Each row below is a small network's average activation on inputs in which a field has the value named, seen along a few directions.
Values that are neighbours, or in one group, have similar rows; names and order tell nothing.
In the rows, zero is written as 500.
Strong random noise was added to every row along 3 fixed directions; ignore it. To show where, here is one row again and again, with new noise each time:
[646 478 163 183 370 231 296 497 425 518 666 335 609]
[522 226 555 490 529 620 634 521 628 282 768 574 607]
[370 272 322 569 512 446 510 295 380 624 464 588 427]
[579 242 469 351 482 541 580 543 608 264 815 507 623]
[494 279 370 428 483 465 519 428 487 450 645 524 535]


VOL, 15 values:
loso: [452 499 665 547 497 653 577 519 699 341 437 477 589]
neded: [528 729 488 646 424 470 326 519 467 781 419 510 597]
vabab: [599 663 776 587 634 678 653 576 610 369 622 592 511]
vus: [462 566 516 589 462 421 429 440 564 530 307 439 566]
bof: [356 324 485 381 529 531 513 319 319 534 321 644 326]
bamo: [582 472 614 204 409 559 478 692 479 323 605 418 520]
vepug: [442 429 725 317 466 514 473 657 459 314 553 471 475]
mafu: [431 460 542 646 674 581 669 604 548 463 472 501 443]
kib: [635 646 520 254 425 484 533 617 524 356 726 443 464]
gab: [560 503 247 331 577 375 527 526 515 609 439 334 324]
tet: [432 333 585 645 599 712 735 529 541 397 507 559 360]
beko: [607 693 549 601 444 500 379 590 606 567 577 499 671]
zev: [623 394 765 459 419 598 608 622 678  75 670 389 636]
kig: [430 692 663 668 624 609 591 484 514 589 431 638 400]
konot: [417 344 476 713 514 575 622 347 483 547 453 701 485]
VOL is arranged as 5 separate groups.
List the group mates of kig, in the order listed.
Answer: vabab, kib
List the group mates of neded, in the order listed.
Answer: beko, konot
List the group mates of gab, in the order listed.
Answer: mafu, tet
List the group mates of zev, in the order listed.
Answer: loso, vus

POZ, 15 values:
nuba: [343 320 486 453 420 465 493 315 331 575 352 611 397]
reto: [516 563 402 618 469 451 545 425 519 657 571 469 460]
bim: [374 433 471 732 479 503 495 256 381 699 374 634 493]
vufo: [571 892 526 576 628 470 447 630 555 603 472 387 578]
zaf: [546 539 623 696 619 623 570 614 638 433 748 560 615]
nar: [568 448 323 532 481 487 555 496 585 494 581 408 485]
mak: [425 265 434 256 433 488 430 492 423 455 460 469 477]
zenek: [602 430 598 221 479 568 526 613 463 256 666 448 464]
viz: [531 449 332 499 433 342 347 562 489 542 452 431 647]
tebup: [344 392 406 648 652 559 668 316 446 592 324 626 242]
dezif: [480 459 398 361 553 418 582 390 372 598 531 566 288]
taf: [432 475 765 662 552 645 628 517 535 401 359 536 387]
tafo: [625 810 468 518 347 302 262 574 492 648 512 451 739]
taba: [618 685 521 275 481 547 363 643 566 427 458 432 552]
pudiz: [334 349 443 511 447 415 455 368 394 515 289 492 437]
A value of POZ combines one of 5 hidden first parts with one of 3 second parts; all combinations occur once.
nuba and mak share the first part; nuba and dezif share the second. Which value has the first part of dezif and the second part of mak?
Answer: vufo
taf and zenek share the first part; taf and nar share the second. Which value has the first part of nar and the second part of zenek?
Answer: zaf

DOS, 15 values:
zera: [364 449 338 439 495 427 655 218 362 630 565 654 300]
dakif: [506 412 469 573 359 422 358 454 474 589 451 452 556]
fosen: [506 234 359 545 463 541 481 609 574 424 701 552 697]
guta: [304 305 364 550 699 621 702 324 386 634 333 588 200]
gaz: [667 438 277 223 373 423 478 559 630 423 573 254 538]
geb: [618 544 197 483 512 249 441 670 497 586 595 296 664]
sukuv: [741 880 376 540 570 465 336 865 647 634 676 327 596]
kabi: [484 599 720 579 575 637 622 574 537 424 576 698 458]
vuno: [396 439 583 495 473 492 490 377 442 592 433 645 526]
dad: [282 567 735 619 641 617 568 386 358 584 274 608 325]
loron: [628 668 601 533 375 470 438 555 566 482 776 479 752]
lefu: [657 437 705 279 609 636 706 680 639  94 651 473 452]
tal: [394 299 693 424 434 571 511 393 375 386 456 627 405]
did: [364 246 550 496 589 569 646 387 576 286 385 529 325]
gebir: [567 588 709 615 384 604 379 488 596 352 351 438 687]
A value of DOS combines one of 5 hidden first parts with one of 3 second parts; all combinations occur once.
loron and vuno share the first part; loron and geb share the second. Which value has the first part of geb and the second part of vuno?
Answer: gaz
gebir and fosen share the first part; gebir and lefu share the second. Which value has the first part of lefu and the second part of fosen?
Answer: sukuv
